These are the activations of a small neural network, seen along a few directions. Each row is one input.
Each table varies a few parts of the input and shows all the possible inputs, shuffled.
Descriptions start from the smaller parts, as in this example, which fits no table here: one of 2 separate values, together with either a single point or one of 9 places along a line or (one of 4 places along a line, together with one of 8 places around a ring).
Shared parts are said once, and a part with two or three values counts as separate values.

Other details of the inputs vary at random and push rows far along two fixed directions, the same in every table; ignore that.

A family of inputs:
r1: [ 13  -7   3  18  22 -17  -6  27  -9  27   9 -24  24  53 -71]
r2: [ -5 -46  -6  12   4  10  22  12 -14  -9 -11  19  -9 -38  40]
r3: [ 25 -25  -6  -1   5 -19   6  28 -18  21   7 -12  13  49 -80]
r4: [ -5 -13  -5  33  31   1  -3  21   6   9  -1  10  15   0  24]
r5: [-15 -44   9  46  11  20  18   8   2 -14  -4  25  -1 -48  51]
r6: [-17 106   2 -56 -31   8 -35 -56  43 -22   5  -6 -11 -11  44]
r7: [ -1 -21   0  28   6   8  10   9  -1   8   2   1   5 -10   3]
r8: [ 17 -30  -9  10   0 -10  13  25 -17  21   2 -11   8  24 -46]
r9: [-16  -9   0  34  22   1  -3  18   8   0  -4   6  12  -6  36]
r10: [-24 -51   3  21  -9  25  29  -1   0 -33 -17  41 -21 -80 101]
r11: [ 11 -13  -2  26  17  -6   1  21  -1  27   6 -12  20  28 -38]
r12: [ 19 -21  -7  12   6 -15   7  25 -16  30   9 -18  16  39 -68]
r13: [ -4  90  15 -58 -28   7 -30 -53  32 -20  11  -8  -8   1  -2]
r14: [  4  82  -4 -90 -54  -3 -18 -51  14 -16   4 -19 -23  10 -16]
r15: [-10  92   5 -51 -19   1 -36 -43  39 -19   8  -3  -3   9  17]
r16: [ 24 -24  -7   3   8 -20   2  23 -24  26   2 -16   7  50 -78]
r17: [ -1 -18   3  32  22  -1  -3  19   8   9   5   7  17   8   2]
r18: [ 13 -14   1  22  27  -4  -1  21  -6  23   6  -8  20  26 -40]
r19: [ 13  82  -2 -95 -42 -20 -25 -36   2  -6   9 -36 -13  53 -72]
r20: [-17 -33  11  50  18  19   8   2   4  -6 -10  22  -3 -47  62]
r21: [-11  87  13 -66 -44  12 -25 -70  21 -31   3  -4 -32 -27  23]
r22: [ 22 -26 -21 -15  -5 -23  14  25 -21  22  -3 -13   7  47 -53]
r23: [ 23 -12  -3  12  22 -11  -2  23 -15  28  12 -19  19  47 -77]
r24: [ 20 -15  -2  18  19 -14  -5  18 -15  28   8 -18  15  52 -76]
r25: [  2 -26   2  19  10   6  12  11 -12   4   2   6   1 -15   0]
r26: [ -7 -24   7  19  -2  11  13   1  -1 -10   0  17  -3 -32  25]
r27: [  2  75   5 -73 -38   6 -18 -50  12 -24   4 -10 -24 -13  -1]
r28: [ -6 -38  -9   0  -5  -6  20  14 -16 -11 -14   7  -9 -14  26]
r29: [-25 -31   9  55  19  22   5   0  11 -13 -11  30  -5 -60  95]
r30: [-32 -37  14  38  -3  27  23  -5   0 -30 -12  28 -17 -87  98]
r31: [-20 -11   1  40  21  11  -3   3  13  -6 -10  22   1 -30  69]
r32: [  6 -41 -14  -1   4  -5  21  18 -19  -2 -11  11  -5  -8  12]
r33: [ 3 -5 -3 25 15 -4 -5 16  8 19  6 -6 17 17 -8]
r34: [-18  94  18 -61 -41  15 -27 -67  27 -38   6 -11 -24 -29  29]
r35: [-23 -55   1  29  -4  22  26  -3  -9 -26 -22  36 -25 -76  99]
r36: [ -5  98   9 -57 -20   7 -37 -52  32 -18  11 -11  -9  -2  13]
r37: [  3 -11   2  29  25 -12  -7  27  -2  20   7 -13  21  35 -31]
r38: [ 10 -29  -2  10   4 -12  10  26 -21  11   0 -12   6  23 -45]
r39: [ 26 -32 -17 -16   3 -27  11  30 -21  18   0  -8  10  58 -69]
r40: [  6 -43 -13   2   2 -11  16  15 -20   2 -14   7  -8   6   1]
Description of these inputs: one of 5 separate values, together with one of 8 places along a line.
- The inputs of r19 and r38 match in every part but the place on the line of 8. If r10 is changed in the same way as r19 into r38, which row does it become? => r3
- Change only the choice among 5 separate values in r15. List by row number the other rows that result. => r4, r6, r9, r31
- Change only the place on the line of 8 in r32. List by row number the other rows that result. => r2, r4, r18, r23, r25, r27, r36

A family of inputs:
r41: [ -2 -37   2  16  23   4   6   5  -9 -15 -10  28  -7 -17  26]
r42: [  6 -37 -13  24  14   1  15  31   3  15   0  18  15  -4  15]
r43: [ 13  54  -4 -42 -32   4 -10 -25  24   2  17  -8   2  10 -25]
r44: [  6  25  15 -27 -14  12  -8 -32   3 -14   9   4 -14 -13 -18]
r45: [ -2 -32  -2  21 -10  10  17   2 -14   7 -10   0 -12 -31  22]
r46: [  9  53 -12 -53 -18  -8 -18 -20  24  -3   6   0   3  28  -9]
r47: [-15  28   6   3  10   3 -20 -17  15  -8  -6   3  -4  -8  38]
r48: [-12 -39   0  24  12 -12  12  31  -9  -6  -8   3   8  10   8]
r49: [ 23 -39 -20  11  17 -25   8  38 -32  36  -3 -20  10  53 -66]
r50: [-11 -39   3  28  10  -7  15  33 -11  -4  -4   1   9   0   7]
r51: [  39  -20  -19    5   17  -26    5   46   -9   50   18  -22   38   83
 -109]
r52: [-10 -12   4  37  25   6  -5  10   2   6  -3   6   6 -13  29]
r53: [-15   3  10  30  12  16  -4  -8  10  -4  -2   5   1 -32  44]
r54: [ -4  56   9 -47 -29  -8 -13 -21  10 -13   9 -26  -1  22 -32]
r55: [  3  26   8 -34  -3   4 -12 -25   2 -19   2   8 -14  -6  -2]
r56: [  6  46  -7 -47 -29  -5  -9 -31  -2   1  -2 -23 -16  10 -20]
r57: [ -8   4 -10 -18 -11  -2  -1 -14  -5 -10 -16   3 -19 -14  40]
r58: [ -3  -2  10  -3   1  14   4 -19   0 -21  -1  16 -13 -32  20]
r59: [-15   1  12  37   6  20  -1 -11  10  -3   2   7  -2 -39  38]
r60: [ -9 -38   9  35  -2   0  19  26  -9   0   2  -4   8  -7  -8]
- The inputs of r52 and r59 match in every part but one. If r50 is changed in the same way as r52 into r59, which row does it become? => r60
- What is each input in this table made of? => one of 4 places along a line, together with one of 5 separate values
- Change only the choice among 5 separate values in r48. List by row number the other rows that result. => r41, r46, r47, r57

A family of inputs:
r61: [-10 -24   6  17  -8  11  10  -7   1 -10  -9  12 -10 -33  39]
r62: [ -4 -26   2  47  28   1   4  26   8  11   1   7  23   7  10]
r63: [  6 -39   0  24   7   2  14  19  -8  10   3  11   4  -3  -9]
r64: [  1 -11   0  39  25   2  -2  24   5  20   8  -9  19  12  -6]
r65: [  4 -31  -1  18  20  -4  10  15 -18   5  -2  -1   5   9 -16]
r66: [ -9  45   6 -42 -22  11 -13 -47  14 -26  -4  -1 -23 -25  38]
r67: [-10 -20   2   9  -2   9  12   5   3 -19  -6  14  -1 -34  42]
r68: [ 13  32  -4 -40 -13 -19 -10 -10   3   9   3 -23   4  51 -53]
r69: [  7  40  -2 -36 -15 -13 -11 -11  -4   7   7 -28   3  33 -51]
r70: [ 10 -31   0  21  11 -11   8  22 -19  16   5  -9  11  30 -51]
r71: [  9 -30  -1  16  20  -2   9  20 -14   6  -2   1   6   5 -17]
r72: [  8 -31  -6  14  14 -16  10  28 -16  12   1 -11  18  36 -43]
r73: [-13  -2   9  31  23  15  -6  -5  13  -6  -2  15   6 -28  47]
r74: [ 19  50  -3 -50 -12 -29 -26  -4  -8  15  14 -36   3  78 -99]
r75: [ 13  15 -14 -16  -8  -8  -4   0  -5  13   4 -16   4  23 -33]
r76: [ -9 -12   0   9  -6   6  10  -2  -2  -1  -9   1  -5 -24  31]
r77: [  1 -34   0  23  13  -4   9  29 -13   5  -3   6   1   0  -4]
r78: [-11  76   7 -59 -39  12 -15 -48  19 -29   0  -7 -20 -33  29]
r79: [-16  40  15 -29 -31  20  -5 -42  18 -35  -3  13 -24 -54  53]
r80: [-14   7   8  28  15   5 -11   3  14  -1   1  11   2 -15  36]
r81: [ -4 -40  -1  23  15  13  13  10  -7  -7  -8  24  -1 -36  41]
r82: [ 13  52  -7 -48 -19 -15 -21 -18   4   5   6 -15  -9  40 -44]
r83: [  8 -15   3  39  25  -5  -8  24   2  27  10  -8  24  35 -44]
r84: [ -2 -44  -3  27  12   0  12  28 -12   9  -2  17   2  -9  12]
r85: [ -5  19  -4 -21 -19   6   0 -21  14 -19  -4   7 -11 -18  35]
r86: [ -3 -38  -7  27  15  10  17   5  -7  -3  -9  20  -5 -30  38]
r87: [-17  64   6 -52 -40  20 -10 -51  23 -31   1   7 -25 -53  62]
r88: [  4 -17  -2  13  -2   4  10  -1  -2   2  -2   8  -5  -7   4]
r89: [ 15  51  -4 -58 -21 -14 -16 -16  10   3  12 -17   4  42 -52]
r90: [ -3 -43  -3  30  13  -7  10  25 -15  11 -11   7   0   2   5]
- What is each input in this table made of? => one of 5 separate values, together with either a single point or one of 5 places around a ring
- The inputs of r75 and r88 match in every part but the choice among 5 separate values. If r78 is changed in the same way as r75 into r88, which row does it become? => r79
- Change only the choice among 5 separate values in r76. List by row number the other rows that result. => r61, r66, r68, r90

A family of inputs:
r91: [ -1 -65  -6  36  19   4  27  20 -34   1  -7  15  -8 -27  18]
r92: [  4 -24   3  12   0   2  -2   2  -5   4 -12  10  -2   8  -6]
r93: [  5 -17 -38 -25   3 -24   0  27   4   8 -23  12   1  31  45]
r94: [  3  20   1   7  23  -3 -19  -1  -2  11   2  -7   5  16 -13]
r95: [ -7  18   7 -30 -31  12  -5 -39   4 -25  -7  17 -29 -32  31]
r96: [ -4  14   6  -5  11   6 -10 -11   0  -3  -1  -4  -4  -5   9]
r97: [ 2  0  2 17 19  5 -3 15 11  5  9  9 16  0  1]
r98: [  1  -4  -3 -10  -4   6   9  -3  -1  -9  -2   3   5 -13   3]
r99: [ -3  34   0   3 -10   3 -10  -5  19  14   9 -11  10   7  -7]
r100: [-29  47  11  -8 -14   7 -11 -28  22 -29   5  -1  -7 -24  49]
r101: [ 29   3  -2 -13  19 -20  -7  31  -4  28  19 -21  30  71 -98]
r102: [-14 -64   5  51  13   1  26  31 -14  -6 -13   7   4 -23  26]
r103: [ -9  20  12 -10  -3  -8 -10   1   4  -9   0 -11   3  13  -6]
r104: [  5   1  -1  13   0   4   3   7   8  18   7 -10   8   0  -7]
r105: [  8  30   1 -31  -5  -2 -11 -22  -5  -1  -1 -18  -9  13 -26]
r106: [  6   7 -10 -17 -23  -1   9 -10 -10   3   5  -6 -12  -7 -15]
r107: [ -4 -53   8  50  26   7  10  19  -1   2  -5  23   6 -14  23]
r108: [  2  12   1 -27 -18 -15   2  -7 -14 -11   6 -12 -11  16 -32]
r109: [  1  -3   2  28  16   0 -13   0   9  12   2   7   9  11  -2]
r110: [ -9  34   1 -20 -32  17   3 -35  18 -15   1  -1 -15 -40  38]
r111: [ 14 -10  -2 -20 -10   0  11   6  -9   2   6  -2   0   2 -32]
- What is each input in this table made of? => either a single point or (one of 4 places along a line, together with one of 5 separate values)
